Small tables with named rows and columns. After each table, cells are looked up by row and column.

ked
          zigim  sirifi
bulam    -0.049   0.540
mab      -0.652  -0.251
debenek  -0.612  -0.219
zepim    -0.657  -0.433
vevase    0.661  -0.089
rol      -0.032  -0.591
mede      0.456   0.519

sirifi of mab is -0.251
zigim of debenek is -0.612
zigim of vevase is 0.661
zigim of mede is 0.456
zigim of zepim is -0.657
zigim of bulam is -0.049
zigim of rol is -0.032
sirifi of rol is -0.591
sirifi of vevase is -0.089
zigim of mab is -0.652
sirifi of mede is 0.519
sirifi of debenek is -0.219
sirifi of zepim is -0.433
sirifi of bulam is 0.540

lep:
,tobi,ritu,dovirep,nit,nebud,baz,totata,menur,sume,dovim
luganev,158,54,128,115,119,110,98,198,130,193
zad,134,102,134,152,162,161,91,186,133,176
vama,136,197,156,165,181,156,201,131,180,148
puges,192,125,169,137,119,159,154,159,133,170
pog,110,184,119,174,177,188,146,145,165,111
gazibor,147,150,197,134,147,125,180,133,197,179
sol,118,192,177,200,214,184,186,131,200,147
nokemuk,113,154,167,192,176,124,141,155,196,136
surovek,210,156,157,125,109,138,182,152,150,160
bepo,135,109,152,161,162,132,125,175,153,158
fiv,149,198,180,186,208,205,177,144,149,159
tefa,56,139,147,207,202,182,129,144,190,104

sol, ritu -> 192
surovek, menur -> 152
fiv, totata -> 177
tefa, nit -> 207
nokemuk, totata -> 141
nokemuk, tobi -> 113
luganev, totata -> 98
vama, dovirep -> 156
luganev, dovirep -> 128
zad, tobi -> 134
sol, totata -> 186
bepo, dovim -> 158
sol, dovirep -> 177
gazibor, ritu -> 150
gazibor, tobi -> 147

Table zela
|  | runova | kidupil | zive | gebovu | gef |
|---|---|---|---|---|---|
| pelom | 35.730 | 61.891 | 69.010 | 64.295 | 27.401 |
| verir | 40.367 | 49.522 | 22.823 | 60.087 | 64.875 |
| tukat | 52.647 | 30.304 | 88.684 | 27.663 | 11.683 |
| buz | 32.873 | 59.610 | 61.360 | 55.893 | 40.387 |
| zov | 57.003 | 20.900 | 57.010 | 19.002 | 42.505 |
| befit | 49.880 | 35.960 | 86.026 | 34.810 | 12.395 |
| lif | 59.767 | 17.106 | 69.475 | 15.967 | 26.351 |
| mig | 51.322 | 20.470 | 80.526 | 11.375 | 25.377 |
| lurolor | 36.094 | 67.291 | 66.355 | 76.139 | 24.063 |

zive of zov: 57.010
zive of lurolor: 66.355
runova of lurolor: 36.094
zive of buz: 61.360
gebovu of lurolor: 76.139
zive of befit: 86.026
gef of befit: 12.395
gef of lurolor: 24.063

pilifar
fields: faf, samif
mozibe: [132, 194]
nupotak: [172, 128]
pomesiz: [3, 20]
gil: [181, 243]
nivegu: [251, 252]
nuzog: [84, 46]

What is the faf of pomesiz in pilifar?
3
What is the samif of mozibe in pilifar?
194
What is the samif of nuzog in pilifar?
46
What is the samif of pomesiz in pilifar?
20
What is the samif of nupotak in pilifar?
128
What is the faf of nivegu in pilifar?
251
What is the faf of nupotak in pilifar?
172
What is the samif of gil in pilifar?
243
What is the faf of gil in pilifar?
181
What is the faf of mozibe in pilifar?
132
What is the samif of nivegu in pilifar?
252
What is the faf of nuzog in pilifar?
84

non:
           vimu  nagatiz
lebor    -2.567    6.928
zavuzim  -5.644    6.928
pofigu   -6.083    3.783
maki     -7.841    1.782

zavuzim, nagatiz -> 6.928
pofigu, nagatiz -> 3.783
zavuzim, vimu -> -5.644
maki, nagatiz -> 1.782
maki, vimu -> -7.841
lebor, nagatiz -> 6.928
pofigu, vimu -> -6.083
lebor, vimu -> -2.567
Which row has the largest vimu? lebor

kan =
fields: ferug, teza, fupot, nefar, sovu, rifo, zemot
dupub: [1978, 6089, 5451, 3481, 7122, 6670, 5780]
zon: [1013, 5599, 6935, 2577, 7077, 6854, 4337]
zalege: [4402, 5647, 3224, 2738, 3871, 4449, 1898]
lim: [5898, 2724, 9029, 4533, 3918, 6665, 1606]

What is the sovu of zalege in kan? 3871
What is the zemot of dupub in kan? 5780
What is the fupot of dupub in kan? 5451
What is the sovu of dupub in kan? 7122
What is the nefar of dupub in kan? 3481
What is the zemot of lim in kan? 1606
What is the fupot of lim in kan? 9029
What is the nefar of zon in kan? 2577
What is the ferug of dupub in kan? 1978
Row with the largest teza: dupub

